A small network was shown many inputs. Here are its activations along a few directions, one row for each input.
In each table, some parts of the input vary, and every possible input appears once, in random order.
Descriptions start from the smaller parts, as in this example, which fits no table here: one of 6 places along a line, together with either a single point or one of 11 places around a ring or (one of 3 separate values, together with one of 8 places around a ring).
Shared parts are said once, and a part with two or three values counts as separate values.
(in the rows, 128 means zero)

Other details of the inputs vary at random and push rows far along three fixed directions, the same in every table; ignore that.

A family of inputs:
x1: [ 56 140  97 152 150 127 142  69  89 133 144 155]
x2: [124 101 154 124 120 152 168 212  89 205  72 148]
x3: [ 65 143  75 124 154 137 136  70  76 145 159 139]
x4: [ 59 166  85 135 167 106 174  69 101 110 148 132]
x5: [120 148 142  67  71  80 131 112 245 145 143 121]
x6: [ 78 139  77 111 145 142 142  64  70 135 158 136]
x7: [171  34 157 174  61 122 164 151  73 216  80 126]
x8: [135 101 172 114 121 164 182 188  94 204  64 136]
x9: [113  70 164 121 115 176 142 212  93 204 110 135]
x10: [ 56 127  95 128 126 152 174  64  86 146 183 161]
x11: [111 117  78 171 102  67 171  33  56 129 168  97]
x12: [122  60 175 105 121 176 155 204  92 194 110 138]
x13: [124 175 137  44  89  37 121 124 220 126 135 117]
x14: [192 152 156 147 144 133  69 150 158  71 109 141]
x15: [ 54 127 106 135 147 146 176  68  95 151 183 169]
x16: [182 157 120 159 180 166 100 110 125  60  99  94]
x17: [ 40 126  93 145 160 133 146  83  82 124 177 118]
x18: [133 170 134  44  81  54 105 131 196 127 149 129]
x19: [165  17 158 163  68 128 169 171  71 211 113  90]
x20: [192 149 144 141 125 141  69 145 144  69 108 135]
x21: [ 61 143 107 139 169 122 163  53 105 111 137 151]
x22: [ 44 126 106 128 178 125 169  68 102 105 171 113]
x23: [ 55 141  95 151 165 120 165  62 111 119 131 153]
x24: [169 134 146 142 150 129  92 173 180  66 117  92]
x25: [190 149 142 163 127 147  76 161 172  77 129 124]
x26: [198 143 151 141 131 153  87 153 169  66 138 133]
x27: [174 147 128 195 174 172 114 138 147  52 121 126]
x28: [116 149 112  55  94  60 114 124 220 151 122 117]
x29: [131 105 159 118 110 162 153 208  77 210  90 158]
x30: [119 145 143  63  80  70 129 122 242 138 151 133]
x31: [170 135 142 175 187 170  85 147 107  44 145 106]
x32: [ 77 165 101 126 161 115 152  76  78 117 167 147]
x33: [ 58 166  84 138 153 111 149  71  76 122 164 135]
x34: [163 136 144 174 184 172 107 131 125  45 120  80]
x35: [114 152 105  56  88  60  99 130 211 152 126 115]
x36: [169 154 124 196 180 156  86 136 120  46  94 129]
x37: [141 100 160 105 100 165 159 199  69 202  91 157]
x38: [204 147 135 118 145 143  68 151 145  76 114 114]
x39: [176 154 132 194 169 170  74 138 105  56 109 140]
x40: [176  97 125 114  12  33 123  96 210 157 164  95]
x41: [117 151 145  66  80  65 116 106 229 141 111 126]
x42: [130  83 162 136 102 187 154 197 108 210 110 169]
x43: [111  90  65 165 109  90 166  26  52 150 163  92]
x44: [170 132 131 167 166 179  87 146  96  47 143 100]
x45: [107  66 160 125 125 166 158 217 104 198  92 128]
x46: [114 147 126  78  72  70 115 138 238 144 146 133]
x47: [136  80 160 104 136 168 166 185 100 209  67 142]
x48: [194 154 124 139 139 135  58 159 150  87 108 106]
x49: [130 148 125  46  91  71  95 125 195 158 144 130]
x50: [190 143 144 181 178 174  84 134 101  43 106 141]
Each input here is: one of 5 separate values, together with either a single point or one of 9 places along a line.
Q: The inputs of x14 and x32 match in every part but the choice among 5 separate values. If x23 is changed in the same way as x14 into x32, which row does it become?
A: x4
Q: The inputs of x42 and x3 match in every part but the choice among 5 separate values. If x26 is changed in the same way as x42 into x3, which row does it become?
A: x38
Q: Which other rows does x1 become when the choice among 5 separate values takes its other values? List them by row number.
A: x17, x25, x33, x48
Q: List by row number the other rows that have the choice among 5 separate values in common with x9.
A: x12, x17, x19, x22, x24, x31, x34, x44, x45
Q: Which other rows does x41 become when the choice among 5 separate values takes its other values? List them by row number.
A: x5, x8, x16, x34
